A small network was shown many inputs. Here are its activations along a few directions, one row for each input.
Each table varies a few parts of the input and shows all the possible inputs, shuffled.
Descriptions start from the smaller parts, as in this example, which fits no table here: ring(5) and (point or (values(2) and line(4)) or line(11)).
Shared parts are said once, and a part with two or three values counts as separate values.

Other details of the inputs vary at random and push rows far along two fixed directions, the same in every table; ignore that.

A family of inputs:
row 1: [ -5  -9  -7  26  -5   4  14 -15 -15  11 -12   6 -16 -13  -2  -9 -10]
row 2: [ -5  -6  -6  25  -6   4  13 -15 -16   9 -10   3 -16 -13   0 -10 -12]
row 3: [ 2 -6 12  8  3 -9 -1 -5  5 -2 -5  5 -3  5  6  3 14]
row 4: [ 53   1  15 -18  -7  -1  21  17   6  31 -33  -1  19   0  -9  -5 -16]
row 5: [-14  14  -5 -23   5   7 -18   9   5 -18  24  -7  12  10  -4   3   5]
row 6: [ 51   2   7 -20  -7  -4  19  14   7  27 -25  -6  16  -1  -8   0 -16]
row 7: [ -3 -12   3  23  -2  -9   8 -14  -2   5 -11   9 -16  -6   7   2   7]
row 8: [ 51   0   6 -20  -7  -4  19  14   8  30 -28  -3  16  -2  -9   2 -15]
row 9: [ 53   9   9 -48  -1  -4   3  32  20  17 -11 -12  33  12  -8   9  -6]
row 10: [-8  0 -9 -7  2  5 -5  0  0 -9 12 -5  1  5  0  2  3]
row 11: [ -5   4  -7  -6   1   5  -6   0  -1 -10  13 -10   1   5   4  -1  -1]
row 12: [-11  -2  12  12   4  -9  -5  -2   4  -7  -1   7  -3   1   6   2   9]
row 13: [-5 -3 -3  2 -1  8  5 -1 -7  2 -4  7  1 -2 -7 -4 -3]
row 14: [-17  17  -7 -19   4   2 -19  15   3 -14  22  -6  12   2  -6   5  -3]
row 15: [ -8  -1 -12   1   0   5   2  -4  -6  -1   5   1  -3  -3  -5   1  -3]
row 16: [ -7 -11   6  28  -1  -9   8 -13  -4   5 -13  12 -15  -9   4   2   4]
row 17: [-11   0  -2   5   1   6  -1  -1  -5  -2   3   4  -2  -2  -1  -5  -2]
row 18: [-4  0 -6  4 -2  2  2  0 -4  5 -2  4 -2 -7 -6  0 -6]
row 19: [ -8   1  10   0   5  -8 -11  -1   8 -12   7   1  -1   7   8   5  16]
row 20: [-3  1 -5  5 -1  2  2  0 -4  5 -2  3 -3 -8 -4 -1 -7]
row 21: [ 0 -5 -3  1 -1  7  4 -6 -3  2 -2  4 -2  3 -4 -3  3]
row 22: [-6  0 -9  3  0  3  0 -3 -3  0  5 -1 -5 -4 -1  0 -4]
row 23: [ -8   2   8   6   2 -11  -8   2   6  -5   2   4  -2  -3   5   7   6]
row 24: [  0 -16  -5  22  -4   9  17 -20 -13  10 -13   9 -17  -4  -1 -10   2]
row 25: [ -1  -3   6   8   1 -12  -2  -2   6  -1  -2   3  -5  -1   6   6   7]
row 26: [-13  14  -9 -19   4   1 -18  11   7 -14  23  -9  10   4  -3   7  -1]
row 27: [-10   2  -1   6  -1   6  -2  -2  -6  -3   3   0  -2  -3   0  -7  -5]
row 28: [  1 -12  -7  19  -5   7  15 -18 -14   5  -8  -1 -17  -4   5 -10  -5]
row 29: [ -7   0   6   0   4  -9 -10   0   8 -12   8  -3  -2   7  11   8  14]
row 30: [-18  14  -1 -19   5   4 -20  15   6 -16  21  -4  13   6  -3   2   1]
row 31: [  1 -14  -4  22  -5   9  17 -21 -14   9 -13   6 -16  -4   1 -12  -1]
row 32: [ -9  17   1 -18   3   5 -18   8   4 -18  24 -15   9   9   3  -2   0]
row 33: [-5 -5  6  8  3 -9 -4 -5  5 -8  3  0 -6  5 10  6 13]
row 34: [-15  11  13 -10   7 -10 -22  13  13 -17  16  -2   9   7   6   7  11]
row 35: [ -4  -2 -10  -5   1   7   1  -2  -4  -6   6  -2   0   4  -2   2   1]
Each input here is: ring(5) and (values(2) or line(5)).
Question: The inputs of row 31 and row 1 match in every part but the ring(5) part. If row 21 is changed in the same way as row 31 into row 1, which row does it become?
Answer: row 18
Question: Which other rows does row 33 become when the values(2) part takes its other values? List them by row number.
Answer: row 29
Question: List by row number the other rows that have the ring(5) part in common with row 26.
Answer: row 6, row 7, row 8, row 15, row 22, row 25

A family of inputs:
row 36: [ 2 -7  0  3 -1  3  6 -2 -3  3 -6  3 -1  1  0 -2  0]
row 37: [-11  -1  -8   2   0   9   0  -5  -7  -2   5   1  -5  -2  -2  -5  -2]
row 38: [-10  -4  -1   7   2   1  -2  -6  -3  -7   5   2  -6   2   3   0   7]
row 39: [-1  5 -7 -4 -2  3 -1  4 -3  5  0 -1  2 -6 -7  1 -8]
row 40: [-20  -4  -5  10   1   4  -4 -10  -7 -12  10   0  -9   2   4  -2   6]
row 41: [-10  -4  -6   6   1   5   0  -8  -6  -7   5  -1  -6   2   2  -3   3]
row 42: [-1  3 -4  0 -1  0  0  5 -2  4 -2  2  2 -5 -6  2 -6]
row 43: [-12   5  -1  11   0   3  -2  -7  -6  -4   3  -1  -7  -5   1  -6  -5]
row 44: [-12  -5  -1   9   1   2  -2  -5  -4  -5   3   4  -6   0   2  -1   6]
row 45: [-11   0   0   8   2  -4  -5  -3   0  -9   8  -4  -7  -1   9   1   2]
row 46: [-10  -2  -9   4   1   9   1  -6  -8  -4   6   0  -5  -1   0  -5  -1]
row 47: [ 14   1   8   3  -3  -3   9   1  -1  12 -14   2   2  -4  -2  -4  -7]
row 48: [ -9  -1  -2   2   2   0  -5  -7   0 -10   9  -1  -6   5   4   2   9]
row 49: [ 0  4  9  6  1 -7 -3  0  3  3 -4  2 -1 -3  1  0  0]
row 50: [-17  -1  -5   5   1   2  -7 -10  -3 -14  14  -3  -8   4   4   0   8]
row 51: [ 2 -1  1  3 -1 -4  2  0  1 -1 -1 -5 -2 -1  7  0 -3]
row 52: [ 3 -1 -1  4 -2 -1  3 -1  0  0  0 -6 -2 -1  5 -1 -4]
row 53: [ 1 -5  2  3 -1  1  4  1  0  4 -6  6  0  0 -2 -1  2]
row 54: [-11  -5  -5   8   0   7   1  -7  -7  -5   3   1  -6   0   1  -4   1]
row 55: [ 2 -5 -2  1 -3  5  6  0 -3  5 -6  4  0  0 -4 -3 -3]
row 56: [ 4 -2 -3 -3 -1  2  2 -4  0 -2  2 -3 -1  5  0  0  3]
row 57: [ 23  -6   9  -4  -1  -5   8   3   6  12 -16   4   6   3  -2   4   5]
row 58: [ 14   1  10   3  -3  -5   7   2   1  11 -13   2   2  -4  -2  -2  -5]
row 59: [ 26  -9   6  -4  -4   0  17   5   2  20 -23   8   6  -1  -6  -2  -5]
row 60: [ 10   0   4  -2   0  -9   4   7   6  10 -11   8   5  -7  -6   6  -3]
row 61: [  8  24  -1 -45   5   0 -23  24  19 -15  28 -19  26  16  -3   9   3]
row 62: [ 4  0 -5  1 -1  1  2 -1 -2  1  1 -7 -2 -1  4 -3 -6]
row 63: [ 21  -3   8  -8  -1  -5   5   1   8   9 -11   1   5   5   0   5   7]
row 64: [-21   2   0  10   3  -6 -12  -5   1 -14  14  -3 -10  -1  11   3   6]
row 65: [  5  31   5 -40   4  -1 -25  28  16 -12  24 -19  28   7  -4   5  -7]
row 66: [ 13  -7   7   0  -1  -4   6   2   4   9 -13   7   3   1  -2   2   4]
row 67: [-24   4  -5   9   3  -2  -8  -1  -3 -10  11   3  -4  -7   0   3   0]
row 68: [16 -4 -4 -5 -3  5 10 -1 -2  9 -9 -1  2  2 -4 -3 -3]
row 69: [ 11   0   2  -2  -3  -4   7   7   0  12 -11   5   5  -6  -7   3  -7]
row 70: [ 0 -4  4  3  1 -3  1  1  3  3 -5  7  1  0 -1  2  4]
Question: What do these inputs look like to the network?
Answer: line(5) and (values(3) or line(4))
Question: The inputs of row 37 and row 59 match in every part but the line(5) part. If row 39 is changed in the same way as row 37 into row 59, which row does it become?
Answer: row 69
Question: Which other rows does row 59 become when the line(4) part takes its other values? List them by row number.
Answer: row 36, row 40, row 50
Question: Which other rows does row 57 become when the line(4) part takes its other values? List them by row number.
Answer: row 63, row 66, row 70
Question: List by row number the other rows that have the line(5) part in common with row 53.
Answer: row 38, row 44, row 45, row 48, row 58, row 67
